These are the activations of a small neural network, seen along a few directions. Each row is one input.
Each table varies a few parts of the input and shows all the possible inputs, shuffled.
Descriptions start from the smaller parts, as in this example, which fits no table here: one of 6 places along a line, together with either a single point or one of 11 places around a ring or (one of 2 separate values, together with one of 8 places around a ring).
Shared parts are said once, and a part with two or three values counts as separate values.
In the rows, zero is written as 128.

Other details of the inputs shift rows strongly along two fixed directions, in all tables alike. That doesn't count.

A family of inputs:
row 1: [132 122 112 141 152 104 133  94 134 141 130]
row 2: [139 188 177 135 112 133 125 196 140 127 146]
row 3: [134  97 127 101  94 156 140 104 120 105  81]
row 4: [136 114 159 134 109 144 137 161 143 115 106]
row 5: [133 142 106 176 161 116 137 113 115 125 140]
row 6: [131 128 123 146 148 130 122 157 122 122 162]
row 7: [108 103 111 150 155 126 121 106 112 130 142]
row 8: [124 121 102 151 160  95 121 112 122 148 162]
row 9: [134 120 118 160 147 120 137  96  97 129 119]
row 10: [129 124 109 150 158 131 130 105 120 120 127]
row 11: [123  92 145 112  96 158 139 117 139 107  84]
row 12: [156 129 144 101 104 135 134 143 160 120 132]
row 13: [113 100 106 122 111 145 132  98 120 110 123]
row 14: [134 140  91 154 143  93 131 110 119 139 172]
row 15: [ 99 120 136  71 109 163 118 123 133 121  89]
row 16: [129 119 128 126 127 145 125 141 129 117 153]
row 17: [160 121 155 112  98 115 138 153 136 130 107]
row 18: [140 138 101 143 136 107 144  91 134 130 138]
row 19: [168 153 127 139 125 106 144 134 124 136 153]
row 20: [123 121  99 152 163  91 120 117 122 152 152]
row 21: [123 124  99 161 151  83 126 119 118 146 152]
row 22: [126  95 138  87 106 170 130 117 142 105 111]
row 23: [111 169 132 145 132 118 113 155 113 134 158]
row 24: [ 91 143 103 136 150 128 105 103 110 143 129]
row 25: [108 172 108 156 159 116 137 110 111 142 129]
row 26: [133 115 146 141 139 137 127 145 133 125 117]
row 27: [143 109 153  98 114 130 124 152 155 133 131]
row 28: [137 100 129  82  98 140 134 113 157 113  93]
row 29: [121 109 137 141 118 133 127 149 123 121 141]
row 30: [138 115 138 119 137 114 123 143 145 141 132]
row 31: [125 103 118 122 116 112 141  93 141 130  90]
row 32: [154 149 125 145 132 105 141 144 141 131 147]
row 33: [121 158 155 116  99 150 128 155 144 127 103]
row 34: [148 118 140  93 114 132 125 155 154 125 133]
row 35: [117 159 114 144 140 123 127  93  98 141 107]
row 36: [133 179 138 140 137 121 138 150 103 140 133]
row 37: [100 156 113 137 156 121 117 132 109 141 150]
row 38: [179 150 173 131 104 109 140 189 139 139 151]
row 39: [120 119 114 165 181 118 120 117 111 140 141]
row 40: [150 116 163 128 106 141 138 161 123 118 105]
row 41: [142 131 164 149 115 127 125 219 135 124 159]
row 42: [119 100  97 107 107 117 131  99 131 122 118]
row 43: [ 96 127 119 102 132 152 109  94 124 135  95]
row 44: [135 120 132 126 141 144 124 144 131 119 138]
row 45: [152 140 125 127 144 114 128 138 139 137 168]
row 46: [115 116 117 161 163 117 117 135 113 136 150]
row 47: [125 102 126 107  95 162 142  97 139 103  93]
row 48: [139 102 131 100  92 158 142  97 119 103  90]
row 49: [119 113 100 143 135  95 130 104 121 141 146]
row 50: [117 146 161  94 116 152 107 155 135 124 122]
row 51: [139 181 171 122 127 139 124 203 142 132 145]
row 52: [129 163 149 122 114 132 126 131 108 129 116]
row 53: [ 98 162 101 162 152 110 113 116 104 147 146]
row 54: [148 137 154 137 108 137 129 209 137 115 166]
row 55: [144 130 137 135 118 111 140 132 149 134 127]
row 56: [157 139 150 113 111 121 123 199 153 131 171]
row 57: [ 85 123 117 101 122 144 106  93 115 126 110]
row 58: [123 116 120 156 159 129 131 100 120 129 126]
row 59: [100 138 123 117 130 145 119  91 127 132  91]
row 60: [142 113 112 109 111 117 142  89 122 121 101]
row 61: [130 111 146 131 142 142 123 143 131 127 138]
row 62: [ 91 148 100 136 140 117 123 111 102 136 132]
row 63: [126  87 132  92 105 131 130 101 152 122  79]
row 64: [121  89 114  76  92 142 126 101 145 117 115]
row 65: [132 130 110 149 154 135 135  96 121 123 137]
row 66: [ 99 137 128 109 129 143 115  86 124 123  95]
Description of these inputs: one of 6 places along a line, together with either one of 3 separate values or (one of 2 separate values, together with one of 4 places along a line).
Changing only the place on the line of 6 turns row 1 into row 49. The same change can be made to row 28. Which row results?
> row 42
Changing only the place on the line of 6 turns row 15 into row 37. The same change can be made to row 22. Which row results?
> row 16
A walk changes only the place on the line of 6. It starts at row 54 and steps to row 6. List the rest of the walk in order.
> row 44, row 10, row 5, row 3
Which other rows agree with row 2 in the place on the line of 6? List them by row number.
> row 4, row 5, row 11, row 18, row 25, row 31, row 32, row 33, row 47, row 55
A walk changes only the place on the line of 4. It starts at row 41 and steps to row 29. List the rest of the walk in order.
> row 54, row 13

A family of inputs:
row 67: [135 133 115 139 133 114 133 117 122 130 139]
row 68: [113 134 119 141 144 132 124 109 112 129 123]
row 69: [145 107 129 105  98 134 137 120 141 118 114]
row 70: [116 148 117 137 135 124 123 121 116 132 134]
row 71: [178 181 168 182 149 106 134 227 138 141 201]
row 72: [122 126 118 142 142 127 131 108 114 129 125]
row 73: [147  94 184  80  70 165 126 209 169 105 126]
row 74: [104 142 119 139 147 139 121 113 109 130 120]
row 75: [137 100 133 101 101 129 140 119 148 118  98]
row 76: [106 127 141  92 107 155 120 122 134 125  91]
row 77: [124 117 139 103 106 137 128 124 137 124 101]
row 78: [116 140 125 131 138 125 122 117 121 136 121]
row 79: [109 155 120 132 142 132 121 120 115 131 134]
row 80: [140 113 113 146 140 116 138 106 122 125 127]
row 81: [125 115 109 135 139 116 125 124 128 131 152]
row 82: [135 126 123 133 135 115 130 112 127 134 125]
row 83: [126 140 118 136 136 120 130 117 119 132 138]
row 84: [126 108 115 130 141 117 121 120 131 136 136]
What is each input in this table made of?
> one of 3 separate values, together with either a single point or one of 5 places along a line
Changing only the choice among 3 separate values turns row 78 into row 70. The same change can be made to row 84. Which row results?
> row 81
Which other rows agree with row 73 in the choice among 3 separate values? List them by row number.
> row 68, row 71, row 72, row 74, row 80
Which other rows does row 76 become when the choice among 3 separate values takes its other values? List them by row number.
> row 74, row 79

A family of inputs:
row 85: [117 125 174 105  97 166 123 176 150 124  99]
row 86: [114 135  90 152 171 120 119  85 101 135 160]
row 87: [132 133 120 143 137  98 120 137 123 147 163]
row 88: [125 168  94 162 151  98 143  90 103 136 141]
row 89: [189 158 172 170 154 106 141 221 137 138 187]
row 90: [103  98  90 115 114 114 128  87 130 129 115]
row 91: [127 124 188  88  88 168 120 201 143 117  97]
row 92: [146 181 134 153 143 112 130 134 133 143 140]
row 93: [161 101 159 115  95 143 140 163 138 113 127]
row 94: [102 133 111 158 152 122 118 102  92 135 129]
row 95: [120 102 120  96 117 117 118 114 137 134 108]
row 96: [135 175 105 184 180 109 126 160 115 140 205]
row 97: [156  96 157 108  96 150 134 147 165 108 100]
row 98: [113 137 109 143 167 129 119  99 128 133 150]
row 99: [ 93 102 130 101  89 159 124 116 125 102  83]
row 100: [109 120 100 107 133 125 138  46 108 129  76]
row 101: [112 106 115  83  89 148 135  65 117 117  68]
row 102: [133 152 121 164 170  82 122 145 136 156 174]
row 103: [118  78  87 132 123 127 147  55 118 109  97]
row 104: [153 135 184  81  94 167 117 215 161 113 140]
Changing only one part turns row 86 into row 96. The same change can be made to row 94. Which row results?
> row 99
What is each input in this table made of?
> one of 4 places along a line, together with one of 5 separate values
Which other rows does row 97 become when the choice among 5 separate values takes its other values? List them by row number.
> row 85, row 92, row 98, row 102
Which other rows does row 95 become when the place on the line of 4 takes its other values? List them by row number.
> row 87, row 90, row 102
